Each row has a name. Each question is about the rows just above it.

Rir: [-18.9 -26.9  30.0 -30.5 -10.2  32.1  36.7  -2.4  31.6  31.0  15.6]
guka: [-43.1 -56.2  48.4 -37.6  12.1  57.2  36.2  21.7  46.1  -1.5  57.7]
feba: [-26.4 -45.2  51.7 -37.6 -10.3  47.5  43.7 -21.0  46.9  40.0  41.8]
rure: [ 33.1  12.5  45.2 -18.7 -79.5  28.1  46.8 -82.1  55.6  79.8  61.6]
Biz: [  2.8 -15.5  47.9  -8.9 -26.2  38.6  32.6 -34.6  60.7  48.0  46.9]
ziz: [ 53.9  41.4  21.3  21.4 -58.7   3.0  28.3 -85.4  29.6  68.0  31.2]
Reb: [-26.7 -17.9  39.7 -11.0  31.8  14.5  33.1  35.8  50.2 -25.6  38.8]
[53.9] with +1 step of 0.1 on every entry: -> [54.0]
Count the entries of [ 33.1  12.5  45.2 -18.7 -79.5  28.1  46.8 -82.1]: -> 8
[12.1] with +1 step of 0.1 on every entry: -> [12.2]
[31.8] with -1 step of 0.1 on every entry: -> [31.7]
How many entries does [  2.8 -15.5  47.9  -8.9 -26.2  38.6  32.6 -34.6] have? -> 8
How many entries does [ 53.9  41.4  21.3  21.4 -58.7   3.0  28.3 -85.4  29.6  68.0  31.2] have? -> 11

tevul: [-23.0  12.6 -70.3 -30.4  -9.1 -16.7  26.4]
Sez: [ 27.2  27.8 -14.9  11.7 -74.2 -13.7  13.3]
fafis: [ 27.2  27.8 -14.9  11.7 -48.7  14.9  25.6]
Shift each entry of [-14.9  11.7] by -1 times 0.1: -> [-15.0  11.6]
Number of entries in [ 27.2  27.8 -14.9  11.7 -48.7  14.9  25.6]: -> 7

Lev: [ -7.6 -26.6   4.1  36.1 -12.2 -15.2   9.4  -5.0 -44.5  15.8  -5.2  -8.2
  45.6 -10.9  -4.9  78.8  17.9 -10.2 -21.0  16.8  20.7  45.1 -43.2 -35.6
 -21.3   5.1  46.4   4.2   9.6 -23.2  19.3 -19.7  18.6  35.1   4.7  -6.6
 -46.6 -42.7 -19.9]
nimik: [-13.0 -34.5   3.6  43.4 -19.0 -19.5  13.6   0.0 -54.9  14.3  12.4   9.5
  54.2 -17.7  -0.4  93.7   3.1  -6.2 -25.9  17.7  30.5  55.1 -44.6 -43.1
 -23.5   0.9  67.9   6.9  13.0 -39.1  30.4 -22.9  16.6  41.2  14.0  -6.6
 -61.7 -49.3 -15.0]
navar: [-11.1 -32.3   3.9  42.0 -16.7 -18.4  12.3  -2.2 -52.4  15.5   5.1   2.0
  52.6 -15.4  -2.3  90.8   9.8  -8.3 -24.9  18.0  27.3  52.9 -45.8 -41.4
 -23.5   2.8  61.1   6.0  12.0 -33.6  26.7 -22.3  11.8  39.8  20.6  -5.3
 -65.0 -46.5  -7.3]
bevo: [ -9.2 -29.8   4.2  39.4 -14.3 -16.8  10.7  -3.9 -48.8  16.0  -0.8  -4.1
  49.4 -12.9  -3.9  85.5  15.0  -9.5 -23.1  17.6  23.8  49.4 -45.2 -38.8
 -22.7   4.3  53.7   4.9  10.9 -28.1  22.8 -21.2  18.7  38.0   7.3  -6.8
 -52.1 -46.0 -19.5]
zolit: [-11.1 -32.3   3.9  42.0 -16.7 -18.4  12.3  -2.2 -52.4  15.5   5.1   2.0
  52.6 -15.4  -2.3  90.8   9.8  -8.3 -24.9  18.0  27.3  52.9 -45.8 -41.4
 -23.5   2.8  61.1   6.0  12.0 -33.6  26.7 -22.3  11.8  40.1  10.4  -6.9
 -57.3 -48.3 -17.7]
bule: [-14.7 -35.7   3.0  43.6 -21.0 -20.1  14.6   2.6 -56.0  12.4  20.2  17.6
  54.1 -19.8   2.0  93.5  -4.4  -3.7 -26.3  16.9  33.0  55.7 -41.8 -43.6
 -22.6  -1.4  73.3   7.6  13.7 -44.2  33.6 -22.6  14.4  41.1  17.5  -6.1
 -64.3 -48.5 -11.2]
How many entries does [ -9.2 -29.8   4.2  39.4 -14.3 -16.8  10.7  -3.9 -48.8  16.0  -0.8  -4.1
  49.4 -12.9  -3.9  85.5  15.0  -9.5 -23.1  17.6  23.8  49.4 -45.2 -38.8
 -22.7   4.3  53.7   4.9  10.9 -28.1  22.8 -21.2  18.7  38.0   7.3  -6.8
 -52.1 -46.0 -19.5] have? -> 39
Shift each entry of [ 14.6   2.6 -56.0] by +1 times 0.1: -> [ 14.7   2.7 -55.9]
Move every entry of [-9.5] by -1 step of 0.1. -> [-9.6]
Move every entry of [-6.6] by +1 step of 0.1. -> [-6.5]

Semo: [ -2.7 -10.5   6.7  41.7  34.4  23.9 -62.5  10.0   7.7  -1.1   0.8   5.2
  46.1  -3.3  -8.7   3.1 -48.1   6.8   8.6 -25.5  21.9  21.0  69.9 -13.5
  11.6 -31.1   3.4  -3.4]
teko: [-15.1  -8.3   2.6  41.0  43.3  36.1 -67.4  16.3  24.7  14.7  -1.6  -7.2
  25.1  -6.9   1.6   0.9 -75.1   3.9   5.9 -36.0  17.9  46.6  83.3 -16.2
  17.7  -8.1  -0.7   2.2]
lekoz: [  5.0 -11.5  11.5  27.0  23.7  14.0 -51.0   5.3   4.6  -5.8   5.8  11.7
  57.0   0.5  -6.4   3.8 -29.8   4.3   5.5 -16.9  20.7  14.2  40.4  -9.7
   6.4 -26.3   0.4  -6.1]
Pazus: [  4.0 -11.4  11.0  28.8  25.2  15.4 -52.8   5.9   5.2  -5.1   5.2  10.9
  55.9   0.1  -6.6   3.7 -32.4   4.6   5.8 -18.1  20.9  15.3  44.2 -10.2
   7.1 -26.8   0.7  -5.8]
Gim: [  0.6 -10.3   7.9  35.8  28.7  18.6 -54.6   7.8   4.1  -3.9   1.9   8.1
  47.9  -2.0  -9.7   3.5 -38.1   6.1   7.6 -20.4  20.6  15.2  57.5 -11.3
   8.7 -30.9   3.1  -4.4]
bef: [-14.3  -8.5   3.8  36.3  41.3  35.0 -65.2  15.7  26.6  15.4  -0.1  -6.8
  26.6  -6.1   4.0   0.8 -73.3   2.7   4.4 -35.0  17.1  48.6  75.8 -15.5
  17.0  -3.2  -2.5   2.1]
Kabos: [-15.7  -8.1   2.5  40.2  43.4  36.5 -67.0  16.6  25.8  15.7  -1.6  -7.9
  23.8  -7.0   2.4   0.7 -76.1   3.6   5.5 -36.3  17.4  48.1  82.8 -16.2
  17.9  -6.1  -1.2   2.5]
Keret: [-13.4  -8.7   4.0  37.1  41.0  34.3 -65.3  15.4  25.1  14.1   0.0  -5.9
  28.2  -5.9   2.9   1.0 -71.7   3.1   4.8 -34.4  17.7  46.5  76.0 -15.5
  16.7  -5.7  -1.9   1.6]
nilu: [  0.0 -10.8   8.3  36.7  30.6  20.4 -58.3   8.3   6.4  -2.8   2.5   7.5
  49.6  -2.0  -8.1   3.3 -41.6   6.0   7.5 -22.4  21.5  18.4  59.8 -12.1
   9.7 -29.7   2.4  -4.3]
Dase: [-11.9  -9.0   5.0  34.9  39.5  32.8 -64.1  14.5  24.7  13.2   1.0  -4.7
  31.0  -5.2   3.4   1.1 -68.7   2.7   4.4 -33.2  17.7  45.5  71.3 -15.0
  15.9  -5.1  -2.5   1.0]
Number of entries in [  5.0 -11.5  11.5  27.0  23.7  14.0 -51.0   5.3   4.6  -5.8   5.8  11.7
  57.0   0.5  -6.4   3.8 -29.8   4.3   5.5 -16.9  20.7]: -> 21
Move every entry of [  4.3   5.5 -16.9  20.7] by -1 step of 0.1. -> [  4.2   5.4 -17.0  20.6]
Shift each entry of [11.7 57.0] by -1 times 0.1: -> [11.6 56.9]

Lorig: [ 83.3 -73.3  70.4  19.1  90.7]
Vutep: [-61.7 -60.9  69.9 -26.8 -43.3]
Zagif: [ 41.2 -22.4  -4.6  13.5  32.4]
nubo: [-86.4  63.1  37.7 -23.9 -33.8]
Sal: [-37.9 -71.1  75.2 -21.7 -29.3]
lugi: [ 60.6  20.8 -17.1  31.0  66.6]
Count the entries of [ 83.3 -73.3  70.4  19.1]: -> 4
Shift each entry of [-61.7] by +1 times 0.1: -> [-61.6]
Shift each entry of [-17.1] by -1 times 0.1: -> [-17.2]
Shift each entry of [20.8] by -1 times 0.1: -> [20.7]
How many entries does [-37.9 -71.1  75.2] have? -> 3

dupod: [-55.2 -46.8 -43.6   6.8 -81.3  -0.5 -66.4  43.6  43.0   9.4  15.9 -91.0
  68.0 -77.5  61.8]
Sisik: [ 50.6 -14.2  66.0  73.6   2.7  76.2  33.2  76.1  30.6  16.5 -35.9  23.3
 -73.9 -55.1  46.1]
duni: [ 37.6  29.4  31.8  -7.0  55.9  -2.3  46.9 -37.8 -37.8 -11.9 -18.8  62.6
 -59.3  49.6 -47.9]
[31.8] with -1 step of 0.1 on every entry: -> [31.7]
How many entries does [-55.2 -46.8 -43.6   6.8 -81.3  -0.5 -66.4  43.6  43.0   9.4  15.9 -91.0
  68.0 -77.5  61.8] have? -> 15
Move every entry of [55.9 -2.3 46.9] by +1 step of 0.1. -> [56.0 -2.2 47.0]
Count the entries of [ 50.6 -14.2  66.0  73.6   2.7]: -> 5
Move every entry of [-43.6   6.8 -81.3] by +1 step of 0.1. -> [-43.5   6.9 -81.2]

Bimin: [ 87.8  17.8 -30.4 -36.9 -67.8 -55.8  -7.6 -28.3 -83.4]
zigaf: [ 44.5  76.0 -39.4  75.2 -45.1 -34.2  51.4 -34.7  52.7]
momut: [-51.3 -30.5 -16.7  89.3 -17.2  33.8  75.0  52.6  43.2]
beb: [-66.0  32.2  84.2  54.7  18.3 -43.0 -26.5  83.5 -64.6]
Vosi: [-22.8 -21.4  75.9 -83.1 -63.1  52.1  -8.3   3.8 -10.7]
rodo: [-59.8   8.8  35.5 -23.8 -73.1 -17.2  24.3  52.0  16.0]
suvuz: [ 70.5 -40.7  78.5 -43.8 -58.5 -51.6 -66.1 -52.3 -70.3]
Lok: [ 60.3  57.4  71.0  54.3 -61.8  16.8  59.5  86.3  47.9]
veri: [-60.4 -62.5 -41.9  63.5 -13.4 -39.8 -64.4 -51.8  11.6]
Kadaz: [-56.7 -86.9 -87.4 -47.8  75.5  16.7  -5.2 -22.1   4.6]
fon: [ 44.5  76.0 -39.4  75.2 -45.1 -79.6 -16.3  49.5 -17.9]
[-64.4] with -1 step of 0.1 on every entry: -> [-64.5]
[ 75.9 -83.1 -63.1] with -1 step of 0.1 on every entry: -> [ 75.8 -83.2 -63.2]
Count the entries of [ 87.8  17.8 -30.4 -36.9]: -> 4
How many entries does [ 44.5  76.0 -39.4  75.2 -45.1 -79.6 -16.3  49.5] have? -> 8
How many entries does [ 60.3  57.4  71.0  54.3 -61.8  16.8  59.5  86.3  47.9] have? -> 9
How many entries does [-66.0  32.2  84.2  54.7  18.3 -43.0 -26.5  83.5 -64.6] have? -> 9
Number of entries in [-60.4 -62.5 -41.9  63.5]: -> 4

vipuz: [86.3  1.3 -4.8 -6.6 -9.6  7.6 38.3]
lon: [-6.6 -0.1  0.4  0.6  0.8 -0.5 -2.6]
Lago: [ 7.9  0.1 -0.4 -0.8 -0.8  0.5  2.6]
Move every entry of [-4.8 -6.6] by +1 step of 0.1. -> [-4.7 -6.5]
Number of entries in [86.3  1.3 -4.8 -6.6 -9.6]: -> 5

vap: [  8.2 -31.6   2.0  23.3   8.7 -10.7 -12.5  41.2]
Nup: [  8.2 -31.6   2.0  23.3 -21.2 -26.9 -17.7  14.8]
geva: [  8.2 -31.6   2.0  23.3  32.2 -23.0 -57.8  16.7]
Count the entries of [  8.2 -31.6   2.0  23.3 -21.2 -26.9 -17.7  14.8]: -> 8
[-12.5] with -1 step of 0.1 on every entry: -> [-12.6]
Number of entries in [  8.2 -31.6   2.0  23.3   8.7 -10.7]: -> 6
Count the entries of [  8.2 -31.6   2.0  23.3   8.7]: -> 5
[  8.2 -31.6   2.0] with -1 step of 0.1 on every entry: -> [  8.1 -31.7   1.9]

